These are the activations of a small neural network, seen along a few directions. Each row is one input.
In each table, some parts of the input vary, and every possible input appears once, in random order.
A made-up example of a description, with smaller parts first: ring(8) and (point or ring(11) or (values(3) and line(6))).
Shared parts are said once, and a part with two or three values counts as separate values.
(in the rows, 128 means zero)

Other details of the inputs shift rows strongly along two fixed directions, in all tables alike. That doesn't count.

Table:
x1: [108 123  92 168 116 111 157  88 105  78 184 119 141 127 147 147]
x2: [157 182 104 130 155 153 121 219 149 176 109 111 106 131  93 118]
x3: [114  64 187  80 138 121 106  94 140 153  91 137 114 128 126 108]
x4: [151 169  91 124 162 158 106 185 151 143 104  91 115 126 117 121]
x5: [174 189 111 123 140 148 123 216 167 172 109 113 127 128  92 123]
x6: [164 178 109 115 126 141 123 197 161 166 105 121 128 134 106 124]
x7: [123  68 179  83 134 120 109  94 137 167  90 135 112 130 129 104]
x8: [119 148  94 160  95 133 154 114  99  89 171 132 122 132 139 131]
x9: [165 188 113 126 141 141 118 211 164 175 101 120 131 124  97 134]
x10: [131  60 193  77 113 107 117  68 149 153  98 143 136 128 136 111]
x11: [134  76 191  74 125 118 108  97 159 151  90 138 134 125 124 113]
x12: [120 136 142 179 142 134 160 114  65  61 183 149 165 139 146 130]
x13: [142  69 201 106 204 137 100  93 114 133  94 117 157 128 145  99]
x14: [160 190 102 127 148 176 106 207 144 150 100 104 101 123 104 111]
x15: [142  75 186  75 120 117 114  91 156 162  93 135 131 129 128 105]
x16: [159 192 103 143 155 164 102 203 139 168  95 109 106 112 105 125]
x17: [116 149 107 144  88 110 161 132 127  87 171 148 150 139 128 152]
x18: [121 149 109 157  93 104 164 128 124 101 174 147 153 132 126 155]
x19: [115 136 114 141  82 108 168 117 125  78 181 147 150 142 130 146]
x20: [157 169  85 126 157 155 109 179 147 155 104  91 113 128 122 117]
x21: [152 169 111 128 149 149 125 202 145 168 116 113 108 132  96 115]
x22: [122 145 111 155  91 104 166 123 123  98 178 146 152 133 126 152]
x23: [121  68 195  78 122 107 105  82 153 148  87 148 140 122 132 126]
x24: [ 96 135 107 162  94 121 149  97  94  70 171 146 132 126 145 149]
x25: [110  71 183  84 141 117 100 100 140 158  82 142 117 125 128 119]
x26: [151 169 103 119 139 150 125 199 144 167 111 115 105 140 105 112]
x27: [ 96 126  89 158 112 111 148  92 106  68 173 127 142 130 153 155]
x28: [106  59 189  83 136 114 105  85 136 151  90 144 118 126 131 117]
x29: [125  63 169  85 155 130  95  75 145 139  90 108 120 119 141 106]
x30: [140 170 109 119 145 149 117 205 147 157 105 121 109 135 102 123]
x31: [123  61 184  93 126 129 102  56 123 145  93 132 112 116 144 102]
x32: [ 95 129 108 164 102 100 163 112 100  98 178 151 137 134 133 156]
x33: [124  67 182  94 129 130  98  64 125 151  86 132 112 114 143 105]
x34: [112 134 108 169  99 125 159  97  95  82 183 135 128 124 137 137]
x35: [113  69 187  94 135 129  90  70 128 141  81 137 116 110 141 116]
x36: [156 180  80 129 162 153 100 191 149 163  92  94 114 124 122 127]
x37: [146 167  92 125 160 154 105 180 149 141 103  95 117 125 120 125]
x38: [103 126  84 161 107 108 151  86 102  80 173 126 140 133 157 150]
x39: [109 129  90 168 119 112 152  95 106  84 178 119 141 126 146 149]
x40: [ 97 131 100 154  93 104 163 113 101  97 174 151 132 143 139 148]
x41: [161 168  92 134 166 156 112 182 149 155 112  86 114 121 113 117]
x42: [110 149 100 159 100 134 149 120 102  78 168 135 125 128 136 139]
x43: [106 133 109 172  98 119 156  92  92  82 180 140 132 122 140 145]
x44: [126 143 112 153  91 108 170 123 125  96 183 141 150 136 124 144]
x45: [127  62 192  79 114 103 113  69 147 155  93 147 138 125 138 119]
x46: [151 175 104 132 138 158 108 177 132 156  99 115 106 121 118 119]
x47: [112 146 109 145  87 106 160 127 126  86 169 151 152 138 130 156]
x48: [111 127 144 169 143 116 172 129  74  72 189 157 169 154 137 134]
x49: [ 96 126 108 148  95 112 167 116 106  80 183 146 131 144 132 142]
x50: [146 172 110 132 151 144 119 203 144 172 108 119 111 128  99 126]
x51: [108  56 185  87 129 106 108  72 129 160  90 147 119 127 139 117]
x52: [124  59 164  90 148 120  96  60 137 148  88 113 122 119 151 110]
x53: [114  55 193  93 139 110 112  76 133 161 100 139 119 121 128 113]
x54: [155 180 109 141 150 161 107 187 136 161 102 111 108 113 108 122]
x55: [149 176 104 133 138 156 106 177 132 157  96 118 107 120 119 123]
x56: [106 146 102 160 100 130 147 115 100  78 166 139 127 127 138 143]
x57: [159 179  88 138 172 155 103 194 151 164 100  89 116 118 112 127]
x58: [109 134 109 149  77  94 166 103 115  91 174 157 155 139 141 158]
x59: [101 139  84 158 119 116 142 110 111  78 163 124 140 129 148 156]
x60: [159 184  85 139 173 154 101 199 151 167  96  90 117 117 112 130]
x61: [133  76 185 101 143 136  98  80 130 157  90 124 111 108 130 103]
x62: [ 98 128 101 153  91 105 166 110 100  94 178 149 131 144 138 145]
x63: [117 135  79 156 112 121 153 104 110  85 174 115 133 136 148 137]
x64: [145  66 232  94 168 119 119  95 124 136 103 150 173 136 133 103]
Each input here is: line(4) and (point or (values(3) and line(5))).
Q: The inputs of x38 and x46 match in every part but the line(4) part. If x59 is changed in the same way as x38 into x46, which row does it become?
A: x35
Q: Change only the values(3) part in x2. List by row number the other rows that result.
A: x3, x7
Q: Change only the values(3) part in x39. List by row number the other rows that result.
A: x37, x52
Q: Change only the line(5) part in x6. List by row number the other rows that result.
A: x10, x15, x45, x58
Q: Change only the line(4) part in x19. List by row number the other rows that result.
A: x14, x29, x49

Table:
x65: [131 120 138 114 128 149  91 107 131 144  87 119 101 106 134 118]
x66: [127 105 173  90 120 121 119 134 151 158 102 148 124 130 110 120]
x67: [142 170  94 159 167 143 145 189 115 121 153 111 137 143 117 126]
x68: [185 174 109  99 145 149 116 190 181 140 103  96 154 139 117 117]
x69: [114 103 160 159 119 117 146  71  85  73 163 151 157 125 151 136]
x70: [100 125 127 147  68  94 176 108 104  95 181 172 141 146 130 149]
x71: [137  97 167 113 176 136 113 122 124 147 108 119 136 129 127 106]
x72: [147 112 178  86 121 125 114 149 148 190  79 148 113 134 109 109]
x73: [130 179  76 151 119 154 119 158 122 122 129 114 106 117 126 134]
x74: [108  94 121 119 129 126 115  89 123 129 120 115 103 123 142 122]
x75: [147 222  78 143 120 148 144 249 154 139 139 130 123 140  86 143]
x76: [ 98 123 127 146  71  95 175 109 108  89 182 169 142 144 129 151]
x77: [125 108 128 110 140 141  99 111 134 150  94 109  97 117 133 115]
x78: [122  86 132 117  80  94 139  45 152 128 150 128 139 110 139 137]
x79: [125 104 124 102 158  99 103 122 165 157  90 111 144 125 137 149]
x80: [148 180 114 161 151 152 134 175 112 113 142 125 142 127 121 128]
x81: [127  99 162 130 157 127 128 105 110 119 130 129 143 129 136 117]
x82: [106  90 118 118 133 123 118  90 124 131 123 113 102 126 141 121]
x83: [141 106 174 117 168 141 108 120 122 142 102 125 138 122 129 108]
x84: [ 99 162  59 179  89 126 157 115  94  70 185 128 119 128 145 154]
Q: What do these inputs look like to the network?
A: values(3) or line(5) or (values(2) and line(6))
Q: Change only the values(2) part in x67. List by row number the other rows that result.
A: x82
Q: Start at x75 and move only the line(5) part, one step at a time. The first step leads to x66. Which rows follow, in order?
A: x76, x70, x72
Q: Change only the values(2) part in x77. List by row number the other rows that result.
A: x81

Table:
x85: [162 161 122  90 154 135 110 216 186 191  83 115 126 141  96 120]
x86: [116  44 226  82 138 115 118  79 123 163  95 154 121 132 123  98]
x87: [126 169  87 166 114 107 185 167 118  88 197 135 164 157 121 151]
x88: [135  42 217  86 173 112 109  70 133 147  98 133 157 127 139 105]
x89: [ 76 129 105 163  61  90 189 106  91  71 207 178 135 151 134 158]
x90: [108  95 158  96 113 116 107 113 142 167  90 146 101 119 119 130]
x91: [167 201  95 154 188 161 113 214 133 131 113  98 149 130 119 131]
x92: [177 191  80 131 191 179  92 207 153 151  92  68 118 119 117 111]
x93: [166 166 150 121 184 171 104 215 130 181  87 122 113 128  95  98]
x94: [113  56 140  89 122 104 106  46 148 141 102 110 119 117 151 126]
x95: [145 200 104 155  59 138 164 171 126 105 166 159 133 131 108 142]
x96: [153 186  98 147  68 118 168 155 147  94 173 144 165 136 119 151]
x97: [ 86 126 122 191 113 118 164  81  53  43 195 157 151 132 157 150]
x98: [118  75 160  82 126  97 106  93 167 163  89 130 131 122 129 136]
x99: [148 161 110 135 168 180  95 167 119 143  96  96  94 114 122 103]
x100: [106  50 166  82 119 123  90  51 132 164  78 124  85 109 142 109]
x101: [ 88  79 101 158 100  94 150  18 102  60 183 120 143 121 175 150]
x102: [115 173  62 175 113 146 135 137 100 101 157 112  98 119 137 135]
Q: The inputs of x86 and x87 match in every part but one. If x95 is changed in the same way as x86 into x87, which row does it become?
A: x96
Q: What do these inputs look like to the network?
A: values(2) and (point or ring(8))
Q: Change only the values(2) part in x101. List by row number the other rows that result.
A: x102

Table:
x103: [148 159 107 177 106 131 169 104 103  74 180 109 157 151 160 114]
x104: [194 162 155 107 149 157 116 203 141 187  96 138 142 115  81 117]
x105: [117 186 112 110 111 137 135 228 137 162  91 144  99 158  94 136]
x106: [114 200  49 140  76 120 112 149 148  95 111 132 143 115 147 192]
x107: [101  27 175  99 240 101 101  79 131 121 107  95 167 135 151 128]
x108: [ 63  67 197 146 142 121 139  67  64  78 139 155 120 131 139 128]
x109: [101  85 196 148 122 100 146  75  73 114 152 185 151 140 158 119]
x110: [157 156 132 131 161 149  53 117 146 171  39 109 129  90 159 132]
x111: [ 80 118 163 171 134 124 156 116  60  52 186 171 151 133 137 144]
x112: [152 146 106 157  81 124 180 103 108  84 186 101 156 133 125 139]
x113: [137 117 124 104 143 153  96 151 120 206  82 112  71 109  94 111]
x114: [163 146  92 110 146 168 103 165 139 200  87  86  71 108  99 111]
x115: [159 200  38 100 110 158 116 217 167 143 110  93  97 138 116 119]
x116: [110  77 118 148 191  75 147  85 114 118 157 114 181 158 171 138]
x117: [ 99 103  98 158 127 139 138  64  83  37 187 107 123 116 162 123]
x118: [156  98 200 100 178 164 101 109 131 108 103 122 154 118 126  94]
x119: [126  29 162  88 191  75 125  73 140 170 111 100 168 131 132 142]
x120: [127 114 107  64 122 148  93 143 166 179  66 111  72 135 124 109]
x121: [146 174 107 165 145 167 146 152 113  57 164  85 145 136 130 119]
x122: [ 60  56 148 141 142 133 116  50  68  81 147 140  93 118 148 121]
x123: [112  59 135  59 177  76 116 123 176 160  90 111 163 162 139 143]
x124: [162 200 106 180 132 144 156 188 100 108 169 163 162 145 131 124]
x125: [134 156 105 159  68 109 179 114 159  83 192 112 146 139 126 137]
x126: [207 163 148 100 145 163 119 183 154 178  97 110 146 116  86 108]
x127: [102 169  77 176  68  95 126  91 156  90 150 137 143  92 147 193]
x128: [142 131 138 166 106 119 170  77  94  69 190 155 179 145 161 118]
x129: [181 162  97 121 168 172  89 165 142 175  87  82  96 119 139  77]
x130: [175 115 120  90 140 155  97 129 145 183  88  81  97  99 112  99]
x131: [ 64 102  98 159  67  92 158  79 118 106 188 156  90 126 129 146]
x132: [ 70 139  59 134  67 113 154 134 103  98 165 155  94 152 132 152]
x133: [162 148 126 113 137 143  66 122 152 181  45 101 127  72 122 157]
x134: [148  97 166  59 102 128 119 108 172 135  85 107 137 149 133 106]
x135: [120 122 126 112  60 102 175  94 128  59 179 166 176 156 142 145]
x136: [ 84  37 141 119 148  40 154  54 166 121 168 125 172 144 147 159]
x137: [116 148 132 166  92 109 177 144  75 110 187 169 149 130 110 159]
x138: [120  63 152 113 147 137  99  48 112 159  96 119  87 123 165  87]
x139: [102  59 156 108 172 159  88  63 110 120  99 105  82 109 146  98]
x140: [105  55 153  93 109 113 108  53 168 167 107 123  76 110 132 109]
x141: [115 179 125 162  93 107 163 191 139 130 174 169 132 135  99 150]
x142: [123 224  52 196 147 163  99 166 112  65 128 103 140  92 143 180]
x143: [ 99 178 112 169  89 109 169 181 133 134 159 152 104 139  96 149]
x144: [129  59 231  99 174 144  99  86 111 107 105 159 154 115 132 103]
x145: [115 206  90 138  87 122 163 232 119 113 157 172 138 161 107 158]
x146: [186 208 110 129 119 148 138 216 195 153 135 122 142 128  86 120]
x147: [131 119 133 120 167 157  84 141 114 196  75 121  73 126 132  85]
x148: [159 176 125  92 114 141 127 217 158 144 108 162 147 149 102 130]
x149: [127  57 156  84 106 110 105  53 177 153 113 111  99 103 137 100]
x150: [113 183 112 188 128 133 160 173  77 126 148 148 116 152 129 126]
x151: [141 177 126 142 132 146 141 206 107 181 106 126 101 128  79 133]
x152: [145  89 206  91 119 111 117 117 176 163 110 169 143 117 108 114]
Q: The inputs of x114 and x139 match in every part but one. If x151 is changed in the same way as x114 into x139, which row does it become?
A: x108
Q: The inputs of x117 and x130 match in every part but one. If x107 is changed in the same way as x117 into x130, which row does it become?
A: x119
Q: What do these inputs look like to the network?
A: line(5) and (values(2) or ring(8))
Q: Start at x132 and move only the line(5) part, one step at a time. The first step leads to x131. Which rows follow, in order?
A: x113, x147, x122
Q: Change only the values(2) part in x142. List by row number the other rows that result.
A: x107
Q: Change only the values(2) part in x136. List by row number the other rows that result.
A: x127
